Each row below holds a small network's activations on one input, seen along a few directions.
Each table varies a few parts of the input and shows all the possible inputs, shuffled.
Descriptions start from the smaller parts, as in this example, which fits no table here: values(2) and (point or line(9) or (line(6) and ring(8))).
Shared parts are said once, and a part with two or three values counts as separate values.

Other details of the inputs shift rows strongly along three fixed directions, in all tables alike. That doesn't count.

A family of inputs:
r1: [ 20  20 -19 -14 -11  13   1  18 -21   5  12   9  -3  24]
r2: [ -2  23   5  -1  -1  13   8  15 -11   3   8   9   5  13]
r3: [  3 -22 -19  -1 -18 -15  -3   2   4 -10 -33  10   1  14]
r4: [ -9 -30  10   0  -5 -13   2  -6   9  -4 -13 -11   8 -20]
r5: [  4  12 -17   5  27  -3   2 -35 -15  -4   7 -12  -1 -13]
r6: [ 25  10 -12  -9  -7  24 -15   6 -11 -15  10   7  -6  30]
r7: [  0   1  17   4  -1   1   9  11  -6   4  24  -5  -1 -10]
r8: [-11   2  25  -9 -22  -4   9  25   8   0  10   6   0   4]
r9: [-14 -35  10  -2  -3 -11  -3 -16  20   6 -25 -11   3 -20]
r10: [-12  12   7   6  -9   0  10  11  -2   4  17   2  -5   3]
r11: [ 11 -23  -2   6  -7 -13   2  11  13  -7 -34  16   0  17]
r12: [ -6  22   7  -9  -1   3   9  10 -10  -3  13   9  -3  16]
r13: [-61  15  55   2 -17  23   6 -17  22  -7  40 -27   8 -51]
r14: [  0  15 -26   0  24  -4  -7 -30  -4   1  12 -15   1 -10]
r15: [ 15  13  10 -12  -2  11   1  21  -7   9   5  12 -12  15]
r16: [ -7   3   7 -12 -13  12   7  40  -2  -2  -1  26   2  13]
r17: [16  0 -7  6  5  1 -5 17  2  4 12  8 -1  6]
r18: [  9  15  -1   9  20  -3  -6 -17  -2   7  -3  -8  -3  -4]
r19: [  8  13 -14   2  28  -8 -11 -25   3   4  14 -15   0 -14]
r20: [  2 -24 -15  -6 -13 -17  -7  -1   4  -8 -36  14   1  19]
r21: [ 23  21   2  -9  -1  -1   0  24 -10  -1   2  21 -11  33]
r22: [ 13   8 -10   3  25 -10  -6 -32  -9   0  11 -21  -2 -17]
r23: [-16  19   9  -4 -14   7   4  10  -6   6  14  -3   3  -4]
r24: [ 13 -31  -8   1  -3  -7  -5  18  16  -5 -39  19   3   8]
r25: [ 15   2 -10  17  21   1   0 -24   0  12  15 -19   1 -11]
r26: [  4  -3  24 -17 -17   4   5  38  -7   0  -4  21 -10  12]
r27: [  0  15 -13   8  22   0  -3 -30  -9   3  -1  -8   3  -2]
r28: [ -9  26  11  -8  -3  26  -8  11   0 -16  41  -9  -5   3]
r29: [ 23  11 -36   4  15  -6  -3 -24 -24  -5   6 -11  -1   2]
r30: [ 13 -37  -3   3  -7  -3   1   8  15   0 -42  11  -1   8]
r31: [ 21  17 -20  -2  -4  10  -4  32 -16   5  16  21  -6  26]
r32: [ 38   6 -32   5  21  -3  -9 -26 -11   7   5 -10   4   9]
r33: [-24 -31   1   8   0  -1  11 -21  17   1 -27 -10   8 -22]
r34: [ -1  22 -10 -11  -5   8   0  18  -9   2  21   3  -1   5]
r35: [  7  13  -5   1  -6  13   6  14 -13  12  19   5  -4  10]
r36: [-54  15  32  -8   0   9  15 -19  10  13  33 -32   2 -43]
r37: [ 13 -30  -9  -4  -1 -10 -11  13  15  -3 -39  19  -3  10]
r38: [-22 -19   4   8  -3  -9  12  -8  14  -7 -22  -1   6  -6]
r39: [ -9 -28  10  17  -4 -18   3  -6  23   0 -16  -4   0  -9]
r40: [-15  -6  17  -3 -19   4  12  25  -7   3  12   6  -3  -5]
r41: [ 28  18 -16   4  17  -6 -16 -17 -11   7  -1  -1   1  11]
r42: [ 16  14 -33   1  29   0  -6 -22 -10  -1   3   2  -1   6]
r43: [-22   2  29  -6 -15  17  -2  12  -1 -20  21 -12  -4  -7]
r44: [ -1  19  -5   9   7   7  -5 -40   5 -18  22 -16  -2 -16]
r45: [-19 -26   0  18  -7  -9  -1  -8  12   4 -24  -5   7 -13]
r46: [  6 -31 -12   0  -6  -6   4   4  -3 -10 -36  15   3   6]
r47: [-16  10  13 -11   0  12   8   3  -6   7  11   2  -3  -2]
r48: [ 30   7 -27  15  19  -9 -15 -29  -7   3  -7  -8   8   3]
r49: [-14  -3  23 -14 -16   3   2  32  11   4  13   6   6  -6]
r50: [-12 -22  12   1  -5 -19  -1  -9  20  -2 -19  -4   0  -7]
r51: [-20 -26   2  -4  -5 -11   2 -14   4  -6 -18  -9   2 -17]
r52: [ 11   8  -4  22  15  -3  -5 -16   1  10   8 -11   4  -7]
r53: [ 8 19 14  0 -2  9  3 23 -5  7  5  9  0 11]
r54: [-11   8  15 -16 -23   6  -3  29  -8   3   0  19   1  17]
r55: [-10 -28  11   7   2 -10   7  -9  12  -4 -21  -7   3 -23]
Description of these inputs: values(5) and (point or (values(2) and ring(5))).
Changing only the values(5) part turns r44 into r13. The same change can be made to r39. Which row results?
Answer: r52
Changing only the values(5) part turns r33 into r2. The same change can be made to r36. Which row results?
Answer: r54
Change only the values(5) part in r4. List by row number the other rows that result.
Answer: r8, r32, r48, r49
Which other rows agree with r16 in the values(5) part? List them by row number.
Answer: r14, r17, r19, r24, r28, r31, r34, r37, r42, r49
Change only the ring(5) part in r15. List by row number the other rows that result.
Answer: r9, r25, r30, r32

A family of inputs:
r56: [-20 -13  22   1  -3  -3   2   1  22   7 -12  -4   5 -14]
r57: [-18 -33  -9  13  -2  -6  -3 -20  18  -3 -27  -7   8 -19]
r58: [ 34  -9 -35  -9   3  -3 -17 -15 -11 -16 -28  11  -3  23]
r59: [-11  -3  15 -17 -23  12  -3  26   1 -10  -9  20  -3  20]
r60: [  9  -5   8  -9 -15   0   4  38  -1   2 -20  30  -3  26]
r61: [ 10 -32 -26   9   1 -10  -3  -6   3  -4 -45  10   2  14]
r62: [ 33  13 -25   6  25  -7  -6 -13 -21   6  -1   1  -4  10]
r63: [-15  29  16  -6 -15  12   9  22 -10   6  38  -1  -1  -2]
r64: [ 33  10 -40   0  13   1 -10  -8 -19   0   7   0   2  14]
r65: [ -5  32   2  12  30  -6   4 -34   4  10  34 -32  -2 -25]
r66: [-14  13  28   2  -7  18   4  17   4   1  29  -7   0  -8]
r67: [-17 -15  15   2  -7 -13  10   4  14   2 -14   2   0 -11]
r68: [-14 -18  23  -5  -5  -7   0   6  14   8  -7  -2   2 -16]
r69: [  4  28  13 -25 -26  17  -3  41 -18  -9  21  26  -8  37]
r70: [ 28  19 -29  -2  19   2   0  -8 -25   5  12   0  -2  14]
r71: [ -8 -35   2  18  -2 -12  -5 -23  22  -9 -23 -12   5 -20]
r72: [-10  31  -7  12  23  -2  12 -34 -10   8  34 -28   2 -22]
r73: [-18 -12  25   0  -9   5   5   5  14  -3  13 -10   0 -22]
Changing only one part turns r66 into r73. The same change can be made to r60. Which row results?
Answer: r62
What is each input in this table made of?
Answer: values(3) and (point or ring(5))
A walk changes only the ring(5) part. It starts at r67 and steps to r65. List the rest of the walk in order.
Answer: r71, r63, r72
Change only the values(3) part in r61. List by row number the other rows that result.
Answer: r70, r72
